Each row below holds a small network's activations on one input, seen along a few directions.
Each table varies a few parts of the input and shows all the possible inputs, shuffled.
A made-up example of a description, with smaller parts first: values(3) and (point or line(9) or (line(4) and ring(5))).
Shared parts are said once, and a part with two or three values counts as separate values.
In the rows, 128 means zero.

Other details of the inputs shift rows strongly along three fixed directions, in all tables alike. That doesn't count.

Rows:
row 1: [106 174 156 173 205 152 144 152  97 136 148 135]
row 2: [133  72 145 112  78 149 143 145 132 106 109  98]
row 3: [133  63  87  88 137 157 111 188  93 170 130 169]
row 4: [139  37 156 156 107 184 172 174 132  90  80 106]
row 5: [122 126 123 164 146 139 165 116 143  98 122 122]
row 6: [159  65 126 146 174 222 106 164  80 119 134 142]
row 7: [145  56 107 130  66 135 111 123 132  75  94 121]
row 8: [135 177 107 158 185 151  94 138  81 166 149 149]
row 9: [159  82  92 136 143 169  83 140  60 132 129 148]
row 10: [120 164 120 130 104  60 152  80 167  99 120 125]
row 11: [102 136 187 199 194 138 220 140 176  78  98 118]
row 12: [157 109  81  93 100 133  44 118  68 135 155 148]
row 13: [119 170 148 181 231 166 140 135 111 115 139 152]
row 14: [105 167 168 132 142  75 177 100 169 103 117 115]
row 15: [160 123  89 101  95 138  40 137  84 162 146 140]
row 16: [140  58 154 127 105 150 144 147 143  92 104 106]
row 17: [132 177 135 132 195 119 114 113 113 145 161 139]
row 18: [116 146 151 140 132  97 152  97 175  79 107 121]
row 19: [100 128 173 174 147 141 211 135 160  90  90 106]
row 20: [114 177 142 180 189 164 144 148 114 158 153 137]
row 21: [ 99 153  95 109 194 145 126 167 100 183 161 185]
row 22: [131 147 155 173 237 185 140 166  81 137 153 151]
row 23: [140  87 136  81  48 104 114 127 128 114 112 110]
row 24: [125 224 120  97 126  70  86 103 111 195 183 143]
row 25: [131 189 108 139 155 130 107 117 110 165 147 135]
row 26: [145  61 131 127  55 137 132 141 137 118  86 117]
row 27: [138  80 140  77  58 119 116 112 138  98 111 107]
row 28: [113 136 158 145 134 139 168 137 138 111 118 114]
row 29: [135 105 130  65  35  93  90 116 125 116 124 109]
row 30: [121 182 125 126  94  57 147  95 187 130 123 107]
row 31: [127 169 136 101 120  91 123  85 155 111 141 129]
row 32: [125 176 105 137 167 121 109  97  94 145 157 144]
row 33: [119 159 118 181 206 156 141 126 104 133 156 136]
row 34: [110 195 142 113  77  37 143  88 182 143 133 114]
row 35: [117 147 152 177 220 191 141 169  75 155 160 129]
row 36: [116 146 126 149 113 100 166  90 168  89 114 123]
row 37: [140 213  96 112 162 100  68 110  83 197 172 148]
row 38: [105 188 156  95 105  55 137  84 173 108 139 117]
row 39: [109  41 101 101  86 142 148 155 173 132  92 136]
row 40: [150  67 140 137 165 216 114 175  78 125 141 129]
row 41: [165 121  84  90  93 148  55 136  83 173 159 131]
row 42: [100 122 173 174 148 141 216 137 163  94  94  97]
row 43: [147 106 119  83 112 141  71 144  59 170 151 124]
row 44: [103 152 168 144 144 101 171 109 165  90 109 117]
row 45: [119 210 116  95  65  43 127  71 187 135 136 113]
row 46: [147  93 127 112 131 166  84 165  66 157 149 123]
row 47: [151  43 111 144  86 153 138 136 136  82  89 118]
row 48: [133 170 124 188 200 160 149 152 119 152 136 138]
row 49: [147  34 119 170 105 170 156 146 139  73  82 116]
row 50: [115 123 134 190 158 123 203 113 165  83  88 116]
row 51: [118 164 129 141 102  91 160 104 185 119 118 103]
row 52: [135  97 127 106  38 109 103 126 145 121 111 114]
row 53: [129 122 143 142 147 144 151 112 146  92 108 127]
row 54: [139  45 137 148  75 176 159 154 142 107  83 103]
row 55: [119 185 127 133  95  55 148  93 185 125 118 115]
row 56: [116 182 141 176 188 165 148 146 113 158 152 141]
row 57: [119 145 156 153 155 108 184 109 182  87 108 118]
row 58: [111 169 116 121  96  54 136  68 162  98 119 121]
row 59: [117 185 150 123 181 128 117 120 109 145 173 133]
row 60: [101 131 170 173 146 129 195 135 153  89  89 112]
row 61: [116 136 144 164 127 134 155 133 139 125 107 127]
row 62: [148  75 144 143 168 220 115 174  76 120 135 138]
row 63: [151 114 100  84  26  91  81 110 150 120 110 117]
row 64: [124 156 158 159 212 156 153 149 112 135 153 134]
row 65: [120 160 126 140  90  97 151 102 183 114 111 111]
row 66: [111  71  96  83  79  94 135 143 177 144 101 137]
row 67: [113 164 154 171 207 150 157 151  92 143 137 134]
row 68: [111  60  91  52  36  86 118 141 163 121  98 153]
row 69: [151  49 127 106  82 153 123 120 140  86  98 109]
row 70: [127 127 136 197 167 158 189 145 153 116  90 121]
row 71: [159 106 105  70 112 142  47 116  82 148 168 132]
row 72: [151 104 112 116 113 179  82 160  79 172 157 131]
row 73: [111 188 132  88  56  50 132  75 171 146 132 109]
row 74: [110 159 156 126 141 100 132 112 145 111 138 122]
row 75: [135  32 160 153 126 197 174 160 136  78  85 101]
row 76: [126 166 106 136 170 122 113 102  94 149 162 136]
row 77: [106  59  93  82  63 103 111 142 170 128  93 149]
row 78: [ 88 222  90  75 168  36  96 104 143 211 173 169]
row 79: [116 225 119  95 126  78  86 100 114 200 197 126]
row 80: [124 194 132 143 168 119 124 134 113 181 168 136]
row 81: [ 74 139 119 134 142 101 183 130 203 134 105 147]
row 82: [172  92  93 128 117 178  73 164  76 152 127 146]
row 83: [165  99 104  75 120 137  54 119  77 149 150 136]
row 84: [138  85 138 150 157 207 114 180  68 133 134 128]
row 85: [124 110 161 198 192 162 187 143 156  73  95 131]
row 86: [163  98  83  99 104 132  51 123  70 141 150 144]
row 87: [132 178 135 139 202 132 118 120 106 135 154 152]
row 88: [141  77 142  89  79 117 126 122 139 106 110 103]
row 89: [143  84 127 103  39 110 113 131 148 132 113 105]
row 90: [153 125 103  68 114 121  37 105  75 142 155 145]
row 91: [127  49  96 126 167 187 128 205  91 149 109 177]
row 92: [ 75 146 125 129 159  99 217 141 193 129 112 145]
row 93: [119 217 123 110 132  90  87 109 109 181 177 145]
row 94: [154  74 126 146 166 213  95 155  83 116 130 145]
row 95: [121 139 151 139 138  95 170  96 171  85  98 123]
row 96: [115 149 147 146 105  93 177 115 173 130 107 108]
row 97: [147  56 108 127  64 145 119 121 137  81  97 118]
row 98: [136  97 134  74  42  88 100 118 130 124 120 106]
row 99: [114 215 137  78 151  76  88  91 110 170 203 124]
row 100: [164 129  76  60  74 121  33 114  78 186 160 125]
Description of these inputs: ring(5) and (values(2) or (values(3) and ring(6))).
Q: The inputs of row 29 and row 28 match in every part but the ring(5) part. If row 7 is changed in the same way as row 29 into row 28, which row does it become?
A: row 97
Q: The inputs of row 42 and row 19 match in every part but the ring(5) part. If row 6 is changed in the same way as row 42 into row 19, which row does it become?
A: row 31
Q: The inputs of row 91 and row 68 match in every part but the ring(5) part. If row 37 is changed in the same way as row 91 into row 68, which row does it become?
A: row 8
Q: Change only the values(2) part in row 92. List by row number the other rows that result.
A: row 39
Q: Change only the values(2) part in row 78. List by row number the other rows that result.
A: row 91
Q: Change only the values(3) part in row 52. List by row number the other rows that result.
A: row 61, row 93
Q: Change only the ring(6) part in row 33. List by row number the other rows that result.
A: row 35, row 51, row 71, row 79, row 99

Rows:
row 101: [ 97 181 171 154 155 110 181 116 159 116 130 110]
row 102: [115 172 140 187 156 106 176 104 157  99 117 116]
row 103: [103 165 127 163 155 100 171 111 170 111 116 140]
row 104: [126 114 125  74  61  90 113 125 132 145 132 118]
row 105: [136 121 102  92  76  87  99 106 143 123 115 135]
row 106: [148  46 129 156 138 182 145 142 116  72  90 124]
row 107: [143 125 133  90  74 109 101  97 138 116 130 108]
row 108: [145 124 114 103  69  88  94  90 132 112 120 115]
row 109: [124 120 129  81  68  96 121 126 136 141 126 120]
row 110: [150 160 112 152 178 150  85 130  66 151 157 143]
row 111: [113 172 137 164 151 104 164 101 168  97 117 127]
row 112: [129  44 142 135 114 179 149 176 127 113  95 128]
row 113: [141 152  95 123 172 141  79 139  84 163 155 165]
row 114: [105 169 125 159 157 104 172 115 175 109 114 143]
row 115: [101 178 173 156 158 106 179 118 155 117 127 109]
row 116: [135  44 112 166 121 198 162 178 133 112  83 131]
row 117: [132 145  95 116 171 141  92 150  99 183 156 159]
row 118: [124 111  98  88  71  95 114 116 149 148 126 125]
row 119: [121 112 127  75  66  91 112 122 134 145 133 120]
row 120: [118 180 167 163 166 112 171 103 164 106 123 111]
row 121: [ 97 178 170 150 161 103 177 119 162 119 134 114]
row 122: [120 147 125 120 172 157 103 155  75 180 164 151]
row 123: [129 122 138  73  67 100 104 116 142 126 134 112]
row 124: [119 178 161 172 154 114 179 104 156 107 130 103]
row 125: [151  56 121 162 118 178 129 150 125  88  95 128]
row 126: [125 110  98  83  74  94 109 118 154 147 126 129]
row 127: [158 158 130 129 165 157  81 130  63 159 169 128]
row 128: [127 150 102 139 187 151 107 149  90 182 152 154]
row 129: [107 181 171 153 153 103 176 120 151 119 126 107]
row 130: [150 125 136  92  68 102 101  94 130 118 130 101]
row 131: [149  56 149 165 126 195 147 153 125  88  98 111]
row 132: [136 151 137 110 166 147  86 148  81 162 165 138]
row 133: [144 153 112 138 173 144  77 124  78 147 154 145]
row 134: [142 117 137  82  93 105 115  92 127 108 137 107]
row 135: [129 149 130 127 175 149 108 160  74 177 158 146]
row 136: [126 142 130 113 176 146 102 161  88 174 159 154]
row 137: [ 95 168 161 148 158 102 184 128 159 132 122 125]
row 138: [140 120 111 104  74  93  96  95 137 112 126 119]
row 139: [118 128 128 109 188 152 113 154  74 162 162 149]
row 140: [135 151 133 121 158 151  89 147  66 168 173 129]
row 141: [133  42 138 129 111 177 142 179 128 117 101 131]
row 142: [128  30 117 149 141 190 165 169 136  99  91 132]
row 143: [132 146  98 143 173 149  96 136  81 159 155 158]
row 144: [124 145 132 116 176 145 100 156  83 175 159 151]
row 145: [130 117 138  74  67  95 103 118 140 128 138 111]
row 146: [149 121 112  97  74  91  91  98 138 113 122 123]
row 147: [123 149  97 119 169 145  95 143  99 182 156 156]
row 148: [150 125 135  88  76 101 100 100 140 116 130 109]
row 149: [110 170 141 182 154 105 173  99 161  99 118 118]
row 150: [135 122  97 102  70  90 107 107 137 124 122 130]
row 151: [ 90 169 157 137 154 101 179 127 168 131 126 131]
row 152: [133  55 157 156 118 189 153 167 117  99 101 110]
row 153: [130 110 101  80  89  87 110  99 137 111 124 133]
row 154: [102 169 128 162 157 105 171 112 171 109 112 141]
row 155: [122 115  98  89  72  99 115 115 150 145 122 126]
row 156: [ 91 168 156 138 157 105 184 133 170 129 127 132]
row 157: [144 121 132  93  64 101 104  93 133 118 136 100]
row 158: [111 172 141 169 153 107 165  99 165  96 115 125]
row 159: [127 158 134 106 159 145  85 138  81 165 169 135]
row 160: [138 143  92 122 161 140  83 137  90 160 159 163]
row 161: [114 181 163 163 151 114 175  96 161 105 127 106]
row 162: [133  48 118 161 135 184 155 176 141 112  81 135]
row 163: [150 129 131  91  61 105 102  96 130 119 133 101]
row 164: [134 151  97 138 171 154  91 134  79 160 154 160]
row 165: [140 123 100 100  70  88 104 107 137 123 115 131]
row 166: [133 127 138  83  62 101 108 115 129 127 132 104]
row 167: [102 167 130 162 157 104 187 127 172 134 112 129]
row 168: [145  56 110 167 117 187 142 161 120  95  84 138]
row 169: [148 159 127 114 158 150  82 123  88 154 170 135]
row 170: [101 178 172 146 160 102 171 119 159 118 127 114]
row 171: [155  52 144 156 120 193 140 155 126  91 103 113]
row 172: [143  56 115 169 127 181 143 160 122  96  82 139]
row 173: [110 178 140 174 151 104 169  94 160  99 118 120]
row 174: [126 139 139 111 185 151 106 141  71 147 167 133]
row 175: [136  39 114 169 121 192 165 179 135 111  84 128]
row 176: [145 129 109 106  67  98  99  94 130 112 123 116]
row 177: [125 114  98  82  76  99 112 122 158 143 123 134]
row 178: [134  38 112 152 120 182 155 177 150 112  88 136]
Q: The inputs of row 111 and row 123 match in every part but one. If row 138 is changed in the same way as row 111 into row 123, which row does it become?
A: row 121
Q: The inputs of row 119 and row 152 match in every part but one. If row 137 is changed in the same way as row 119 into row 152, which row does it become?
A: row 115
Q: What do these inputs look like to the network?
A: ring(6) and (point or (values(3) and line(4)))
Q: Change only the values(3) part in row 132. List by row number the other rows that result.
A: row 123, row 145
Q: Change only the ring(6) part in row 150. List by row number the other rows that result.
A: row 102, row 104, row 124, row 140, row 175
Q: Change only the values(3) part in row 125. List by row number the other rows that result.
A: row 111, row 146
Q: A walk changes only the line(4) part. It starts at row 117 and steps to row 162. List the rest of the walk in order.
A: row 128, row 167
Q: Change only the ring(6) part in row 135. List by row number the other rows that result.
A: row 110, row 127, row 129, row 165, row 167
